These are the activations of a small neural network, seen along a few directions. Each row is one input.
Each table varies a few parts of the input and shows all the possible inputs, shuffled.
A made-up example of a description, with smaller parts first: values(2) and (point or line(11) or (ring(5) and line(6))).
Shared parts are said once, and a part with two or three values counts as separate values.

A family of inputs:
r1: [-40  -8  11  18   0 -23 -16  -7  -8  -5  24 -23  15 -11 -29  14 -27   4
  -2]
r2: [-11 -21   0 -23  13  41  44   7  12  -8  -7  -4 -22  10  17  32 -11  29
   7]
r3: [ 40   2   9  -2   6   4  58   9  74  27  -2 -44   7  -9  97 -29  38  -6
   9]
r4: [-12  -9 -14 -17  27  34  53  10  32 -11 -18   9 -36   6  12  38 -13   7
   8]
r5: [ 77  11   6   5 -20 -36 -40 -12  11  17   3   9  25   2  44 -78  53 -42
   1]
r6: [-24   6 -10  20   2 -28  -7  -6   5 -11  10   3  -1  -1 -18  21 -46  -3
 -12]
r7: [-27  15 -13  35  27  -1  -1   3  14 -24  -2  18   2  22 -17   8 -48 -16
  -6]
r8: [ 10  -1   5 -12  -2  -4 -46  -2 -37 -10 -19  49  -9  22 -26  -6  10  -8
  -6]
r9: [  4  -9  14 -13   0  -4 -56  -9 -55  14  -3  11  -3  -1 -46 -10  25   6
  10]
r10: [-16 -13   6 -20 -11  38  56  13  -9  13  -6 -23   2 -22  -1  36  15  30
   4]
r11: [ 15  16 -12  -3  10   5 -55   1 -20 -24 -22  42 -41  32 -24 -16  -7  -8
  -2]
r12: [  1   6   7 -12 -25  -2 -47  -3 -53   0  -8  21  -1  11 -40 -13  27   4
   2]
r13: [-24 -29   3 -27   5  25  44   4   5  11   6 -22 -11 -32   4  34   5  50
   2]
r14: [-29  14  -6  16 -25 -12   2  -1 -21   0  15 -24  25 -16 -35  15 -19  -3
  -5]
r15: [ 37  17  -5  35  -8 -38  10  -7  49  10  27 -25  47 -13  63 -48  -2 -43
  -9]
Question: Changing only one part turns r4 into r7. The same change can be made to r13. Which row results?
Answer: r1
Question: What is each input in this table made of?
Answer: values(3) and (point or line(4))

A family of inputs:
r16: [-20 -13   4   0  -2   0  48   0  23   8  11 -46  15 -18  22  23  -6  10
   4]
r17: [ 13   6  -1  13 -10 -17  14  -6   6  21  14 -22  29 -14  21 -14   9  -7
  -1]
r18: [-23  -6   2   4  -7  10  49   9  28  -8   8 -35   1  -6  10  25 -16   7
   3]
r19: [ 46   0  18   3 -13 -35 -33 -12   3  17  10  -2  26  -5  38 -58  42 -18
  -4]
r20: [  8  12  -3  16 -12 -12   8   1  12   5   7 -11  17  -5  15  -5  -9  -9
  -4]
r21: [ 33  16  -6  23  16 -24 -45  -5  15  -9   0  36   0  22  16 -47  -2 -40
  -5]
r22: [ -41  -12   -6  -33    3   41  -46    3  -88  -20  -29   40  -49   11
 -103   45   -5   46    3]
r23: [  1  19  -6  20   4  -9  11   4  22   0   7  -1   9   0  15 -11  -9 -16
  -2]
r24: [ 49  12   8  12 -10 -34 -39 -13   0  21   2  -4  20   4  26 -57  32 -25
   0]
r25: [-22 -26  12  -8  -7  -8  50  -2  29  10  18 -46  17 -26  25  22   7  15
   1]
r26: [-28  -4 -12   7  22   4  38   5  38 -19   6  -7  -9  -1   8  32 -46  -6
  -1]
r27: [ -51    7   -5    8  -10   -7  -68   -6  -85  -19   -4   34   -9    4
 -117   26  -29   21   -7]
r28: [ 34  23   3  20   2 -22 -38   0  15  -1  -3  19   6  19  23 -52  15 -34
  -3]
r29: [  7  -6  10   5 -13 -25  15  -8  11  23  19 -21  30 -19  34 -10  16  -5
  -7]
r30: [ 16 -28  12 -34   1  19  38  -1   8  22  -2 -15  -2 -13  45   2  40  20
   6]
r31: [-29  -1  -5   5   6  10  45  10  38  -9   3 -24  -3  -4  12  30 -23  -3
   3]
r32: [ 18 -13   5 -30   3  31  36   4   5  19  -6 -13  -4  -5  35  11  23  20
   9]
r33: [ -12   12    4   10  -12  -15 -112   -8  -97  -22  -16   52  -15   23
 -109  -14   -3   -2   -7]
r34: [ -77   -7   -3  -11   -9   18  -32    2  -71  -32   -4   14  -23    0
 -120   60  -45   35    0]
r35: [  3  13 -17  20  16  -9   3   0  24  -9   5  18   7   1   9   0 -34 -18
  -8]
r36: [ 15  -9  -3 -23   2  33  35   8  12   4 -14  -5 -21   1  27  12  19  18
   7]
r37: [ 41  15   7  21 -10 -26 -36  -6   4   3   1   8  10  13  20 -57  27 -26
   0]
r38: [  7  -7 -13 -21  27  38  26   9  24  -8 -13  27 -29  10  21  21 -14   5
   4]
r39: [ 10  -3  -6 -25  15  38  32  12  24   1 -16   6 -27   6  25  17   9  12
  11]
Question: Changing only one part turns r32 into r16. The same change can be made to r22. Which row results?
Answer: r34
Question: What is each input in this table made of?
Answer: line(4) and (point or line(5))
Question: Change only the line(5) part in r21. List by row number the other rows that result.
Answer: r19, r24, r28, r37
Question: Which other rows agree with r23 in the line(4) part? List them by row number.
Answer: r17, r20, r27, r29, r35

A family of inputs:
r40: [  6  10  -3  13  -2  -7  23   5  39  -3  12 -15  15  -2  32  -3 -14 -25
   1]
r41: [-5  0 -4 -5 -4  9 32  4 14  7  3 -8  4 -7 21  8  5 10  0]
r42: [ 10  -6   5 -13   9   0 -43  -2 -25  -7 -13  29 -22  11 -21  -5   8  -3
   0]
r43: [ -6 -14  -1 -18   3  15  27   2  10   3  -1  -8  -5  -8  15  13   8  19
   2]
r44: [ 13  12  -6  -5   7  14 -19   3 -13   5 -13  18 -12  11 -12 -10   7   4
   6]
r45: [ -4 -19   8 -22   0  23  29   5   6   1  -5 -19 -16  -4  10  23   7  19
   7]
r46: [  0   4   0  12   5 -10  22   2  35   1   6 -14   7  -3  27  -4  -6  -8
   0]
r47: [ 19   3  -2   5   1   1 -16  -4 -16   3  -3   7   3   7   1 -18   6  -6
  -2]
r48: [  1  -3  -3   0   7   0  22  -1  22   7   6 -11   6  -7  22   3  -5   2
   1]
r49: [ 20   3  11  14 -14 -33 -33 -10 -10   6   8   0  21  -1  -1 -31  18 -25
  -2]
r50: [  8  13  -2  15  -3 -19 -26  -5  -8   7   4   8  14   2   0 -24   2  -5
  -7]
r51: [-62  -5  -4   5  -8   8 -19   1 -55 -30  -2  12 -16   2 -93  48 -37  19
  -6]
Question: What is each input in this table made of?
Answer: point or line(5) or line(6)
Question: Start at r49 and move only the line(5) part, one step at a time. The first step leads to r50. Which rows follow, in order?
Answer: r47, r44, r42
